Each row below holds a small network's activations on one input, seen along a few directions.
In each table, some parts of the input vary, and every possible input appears once, in random order.
A made-up example of a description, with smaller parts first: values(3) and (point or line(11) or (line(4) and ring(8))).
Shared parts are said once, and a part with two or three values counts as separate values.
(in the rows, 128 means zero)

Rows:
R1: [125 109 170 139 148 100 163 162 118 126 114 115 147 128]
R2: [159 110 122 110 130 135 160 149  94 103 121 133  99 124]
R3: [162 103 113 129 127 169 135 130 110 122 147 135 102 146]
R4: [136 111  95  98 141 129 157 114 102 108 104 141 111 123]
R5: [ 99  98 129 140 129 116 138 121 141 140 122 149 168 101]
R6: [ 94 110 126 149 130 158 110 113 138 137 116 134 159 137]
R7: [121  95 155 152 119 117 138 154 127 131 147 142 160 106]
R8: [149 239 136 118  91  96  68 124 157 135 164  95  74 132]
R9: [104 112 146 121 156  98 160 129 126 140  93 124 161 124]
R10: [116 109 154 159 123 162 114 143 129 124 143 127 150 138]
R11: [140 106  83 119 140 164 131 101 117 130 125 141 115 143]
R12: [131 233 108 104 101  92  62  96 176 141 139 101  90 132]
Question: What do these inputs look like to the network?
Answer: values(2) and (point or ring(5))
Question: The inputs of R12 and R8 match in every part but the values(2) part. If R6 is changed in the same way as R12 into R8, which row does it become?
Answer: R10
Question: A walk changes only the ring(5) part. It starts at R6 and steps to R5. List the rest of the walk in order.
Answer: R9, R4, R11

Rows:
R13: [ 89  60 152 127 127  81 177 142 127 135 120 173 198  67]
R14: [181 184  76  98 116 126  88  92 156 157 161 112  67 163]
R15: [118  48  51 113 172 170 171  90  96 114  94 158 142 131]
R16: [ 99 225 152 135  93 100  67 124 154 147 148 109 128 106]
R17: [100  80 199 185 137 151 136 167 116 123 152 117 191 147]
R18: [126  56  99 131 154 233 150 114 107 126  96 144 129 165]
R19: [132 200 139 136 121  83  69 111 197 180 161 100 137 136]
R20: [106 220 148 143 103  93  79 104 178 152 159 109 124 114]
R21: [158  51  87  89 133 137 196 121  84 101 121 177 128  83]
R22: [ 69  62 170 178 143 175 128 129 143 156  89 133 205 144]
R23: [108 209 146 130  91  94  54 135 190 111 138 103 131 115]
R24: [150 208  89  98  91 141  79 106 111 124 145 124  58 133]
R25: [159 188  84  94  88 134  67 113 147  89 136 111  59 139]
R26: [106 157 198 111 170  45 172 161 125 133  72  80 143 130]
R27: [190  63 119 137 125 152 178 174  80 106 149 155  95 112]
R28: [ 57  59 120 157 162 112 150 107 132 145  87 159 217 116]
R29: [156 201  88 106 101 134  92  83 136 129 157 123  51 141]
R30: [164  70 134 141 150 204 149 148  73  93 152 135 114 168]
R31: [170 150 125  73 170  95 194 144  84 101  71  97  76 158]
R32: [122  69 184 176 115  99 164 195 126 137 152 139 167  92]
Question: What do these inputs look like to the network?
Answer: values(2) and (point or line(4) or ring(5))
Question: The inputs of R23 and R25 match in every part but the values(2) part. If R20 is changed in the same way as R23 into R25, which row does it become?
Answer: R29

Rows:
R33: [142  48  76  96 132 142 177 128 103  78  90 171 128  93]
R34: [ 74 147 151 128 174  81 124 122 147 126  75  92 187 140]
R35: [139 148 110 131 130 216  93 108  91 109 150 111  86 186]
R36: [105  86 187 165 103 128 162 187  87 118 146 156 157  84]
R37: [191  38 110 155 137 180 158 159 120 131 165 143 123 145]
R38: [115  77 149 128 163  86 196 122 113 181 109 150 178 102]
R39: [139  58  95  88 173 160 186 124 100  95  60 129 124 164]
R40: [130 174 135 158  94 153  60 114 196 181 176 118 124 138]
R41: [161  52 133 137 151 200 155 170  91  90 114 116 107 179]
R42: [115 131 183 186 120  96  99 144 180 159 181 111 184 133]
R43: [ 85 172  89 111  85 110  81  88 172 133 103 139 125  90]
R44: [163 136  88 149 120 197 100  96 124 148 204 140  98 152]
R45: [ 91 100 166 115 181 115 203 136  91 136  56 122 165 127]
R46: [226 224 125  78 120  25 140 155 127 145 166  96  37 131]
R47: [143 138  94 133  84 195  80 109  94  97 182 152  96 120]
R48: [166  45 113 142 109 181 142 176  91  78 144 161 117 109]
R49: [ 64 135 136 123 121  60 119 131 155 111 113 136 191  78]
R50: [197 227 139  65  91  36 138 165 114  82 151 103  23  82]
R51: [121 137  50  99 111 152 117  65 101  97 125 167 101 106]
R52: [166  36  76 104 162 134 180 110 125 140 113 158 133 134]
R53: [ 89 119 138 136 153  51 122 107 174 170 132 119 192 116]
R54: [134  78 185 181 130 125 175 164 111 172 162 136 166 120]
R55: [106 166  86 123 122 105  88  74 195 190 122 131 126 126]
R56: [199 242 150  63 133  58 150 161 105  97 113  58  23 154]
R57: [ 96 151 207 177 144 119  94 156 153 116 126  89 169 161]
R58: [ 87  90 147 116 135  95 192 146  95 121  91 165 170  60]
R59: [120 150  65  93 156 172 128  67  98 113  91 128  97 174]
R60: [112 177 141 141  56 153  43 128 171 129 157 132 124 107]
R61: [116 190 157 147 110 172  51 126 167 142 119  94 117 169]
R62: [143 131  46 108 150 147 123  56 125 158 148 159 104 143]
R63: [ 91 187 101 112 136 131  88  88 164 149  64 100 124 153]
R64: [ 89 141 186 168  89  99  88 168 158 104 165 134 181 101]
R65: [107  94 211 167 152 148 172 175  86 129 110 109 145 148]
Question: The inputs of R35 and R44 match in every part but one. If R56 is changed in the same way as R35 into R44, which row does it become?
Answer: R46
Question: What do these inputs look like to the network?
Answer: values(3) and (point or (values(2) and ring(5)))
Question: Which other rows does R55 become when the values(3) part takes its other values? List them by row number.
Answer: R43, R63
Question: Which other rows does R57 become when the values(2) part takes its other values? List them by row number.
Answer: R34
